A small network was shown many inputs. Here are its activations along a few directions, one row for each input.
Each table varies a few parts of the input and shows all the possible inputs, shuffled.
A made-up example of a description, with smaller parts first: line(6) and (point or ring(11) or (values(3) and ring(8))).
Shared parts are said once, and a part with two or three values counts as separate values.
In the rows, zero is written as 128.

Other details of the inputs vary at random and push rows far along two fixed directions, the same in every table; ignore that.

Rows:
x1: [165 129 150 128 106 163 131 152 132 152 140 155]
x2: [135 144  97  88 141  78 134  98  99 115 140 111]
x3: [138 110 156 135 104 144 136 131 136 158 139 134]
x4: [ 97 112 131 174 138 120 133 137 151 111 110 124]
x5: [134 152  91  90 141  85 128  90 106 103 126 114]
x6: [158 155 117  93 108 139 120 106 108 126 158 145]
x7: [146 116 154 124 111 157 133 149 140 144 132 144]
x8: [ 64  43 110 173 176  98 131 135 164 113  48 114]
x9: [131 146 102 115 152 130 127 142 129 120 136 117]
x10: [141 151  72  84 150 102 112  89 103 110 132 101]
x11: [120 154 122 115 152 123 145 139 122 114 123 118]
x12: [138 146  58  63 180  63 141  88 111 138 110 103]
x13: [158 127 152 143  89 161 108 130 113 141 174 125]
x14: [130 125 115 113 112 128 126 104 120 118 138 123]
x15: [141 127 169 135 122 152 137 151 130 137 116 138]
x16: [140 127 169 153  99 142 133 124 102 132 152 131]
x17: [136 147 148 147  91 166 135 127 144 140 160 135]
x18: [134 141 142 151 116 165 113 142 142 129 153 138]
x19: [169 167 183 116  93 170 131 126 123 153 152 151]
x20: [ 54  79 123 185 186 106 135 148 152  91  71 121]
x21: [147 120 138 151  89 157 119 122 122 131 147 142]
x22: [156 149 176 141  98 161 135 126 126 150 132 137]
x23: [155 156 158 127  85 178 138 151 135 141 174 145]
x24: [120  88 130 150 133 144 108 152 127 107 117 125]
x25: [160 146 179 133  97 153 142 129 118 163 146 132]
x26: [136 186  83  62 145 110 141  97 121 124 152 123]
x27: [108  98 152 153 135 133 129 147 118 101 106 129]
x28: [154 131 153 134  94 171 101 129 120 126 163 144]
x29: [ 76  97 145 140  91 104  98 151 120 136  95 133]
x30: [101  99 151 157 136 131 123 130 123 101 109 136]
x31: [167 150 169 112  84 174 126 126 137 156 161 157]
x32: [145 119 150 141 125 158 107 138 141 140 130 143]
x33: [128 143  90  69 140 105 127  93 111 109 137 123]
x34: [127 157  78  58 185  65 134  93 123 114  98 114]
x35: [170 164 153 131  83 181 136 153 129 149 178 154]
x36: [137 115 156 135 105 141 124 147 124 110 136 138]
x37: [124 139 152 152 116 145 130 142 146 120 142 144]
x38: [160 156 151 147  82 167 138 136 128 162 186 141]
x39: [127 144  96 123 151 115 128 122 126 134 146 101]
x40: [ 97 102 134 172 140 112 140 145 145 123 122 120]
x41: [138 144 157 143 108 152 136 159 139 124 148 140]
x42: [ 35  57 123 157 146  68 106 157 151 141  28 125]
x43: [ 96 121 139 175 144 131 139 133 139 114 108 120]
x44: [141 107 139 139 105 154 124 148 122 123 138 145]
x45: [ 75  48 105 172 186 101 123 144 160 113  53 135]
x46: [158 182  58  48 163  83 138  77 110 139 117 112]
x47: [132 163  93  89 152  90 135  83  91 104 121 108]
x48: [ 62 112 137 151 104 101 109 161 142 148  92 130]
x49: [158 143 167 138  94 149 128 128 139 146 134 141]
x50: [141 142  76  81 142  89 133  94  98 127 142 111]
x51: [ 94  95 126 164 134 125 142 141 147 132 127 117]
x52: [ 84  90 107 187 162 126 117 142 155 109  98 111]
x53: [109  81 134 141 123 138 126 147 132 108 117 131]
x54: [147 123 162 131 115 143 131 153 140 135 124 144]
x55: [148 193  64  75 145 103 142  90 116 132 146 114]
x56: [ 62  66  99 185 179 109 129 149 162 101  74 130]
x57: [161 148 175 128  76 162 116 126 120 124 171 156]
x58: [147 112 151 149 121 148 114 136 135 154 138 123]
x59: [148 121 146 151 118 157 110 131 142 144 127 128]
x60: [162 182  52  22 189  79 129  96 101 127 123 103]
x61: [153 173  87  51 158  68 145  90 108 140 127 105]
x62: [ 57  70 122 193 181  96 145 147 144 109  78 103]
x63: [131 135  90  78 135  94 136  94 102 125 146 108]
Each input here is: values(3) and (point or (line(4) and line(5))).
- The inputs of x57 and x37 match in every part but the values(3) part. If x36 is changed in the same way as x57 into x37, which row does it become? => x41
- The inputs of x12 and x50 match in every part but the values(3) part. If x60 is changed in the same way as x12 into x50, which row does it become? => x24
- Change only the line(5) part in x52. List by row number the other rows that result. => x4, x17, x43, x55
- Change only the values(3) part in x47. List by row number the other rows that result. => x22, x43
- Change only the line(4) part in x49. List by row number the other rows that result. => x34, x54, x61
- Change only the values(3) part in x63. List by row number the other rows that result. => x3, x51

Rows:
x64: [128 137  33  69 216  92 148 111 133 112 107 112]
x65: [101 146 148 167 133 129 137 116 118 114 151 119]
x66: [ 87   4 171 235  84 181  80 130 153 103 101 155]
x67: [124 141 148 118  96 110 123 140 113 167 101 141]
x68: [ 70 124  54 124 174  76 140 131 149 101 105  97]
x69: [151 131 208 143  49 170  99 161 135 190 132 157]
x70: [107  49 169 228 154 185 122 202 177 103  95 154]
x71: [ 49  39 122 237 159  95 137 153 170  99  76 100]
x72: [115 168  59  70 209  89 145 107 132  79  87 106]
x73: [143 145 150 149 143 144 142 120 134 105 120 124]
x74: [122 136  43  93 200  65 144  82 123 131 115  82]
x75: [ 93  50 162 242 106 191 119 190 182 148 123 145]
x76: [108 103  54  62 172  74 122  91  65  72 125  70]
x77: [137 130  50  83 219  78 153  86 121 117 109  98]
x78: [174 205 162  73  52 141 135 116  94 184 155 151]
x79: [195 203 189  57  42 159 145 109 105 181 176 161]
x80: [228 206 154  94 110 173 139 117 105 147 199 138]
x81: [133 122 171  91 102 113 139 136 130 142 131 149]
x82: [202 207 185  51  50 161  96 121 118 196 179 150]
x83: [125  88 121 153  89 116  90 129  94  83 149 145]
x84: [ 96 154 136 150 130 149 134 141 135 112 152 133]
- Describe the family of inputs behind these rows. => values(3) or line(6) or (values(2) and ring(6))
- Change only the ring(6) part in x84. List by row number the other rows that result. => x64, x68, x70, x72, x75
- List by row number the other inputs of the same sort as x76. => x66, x83
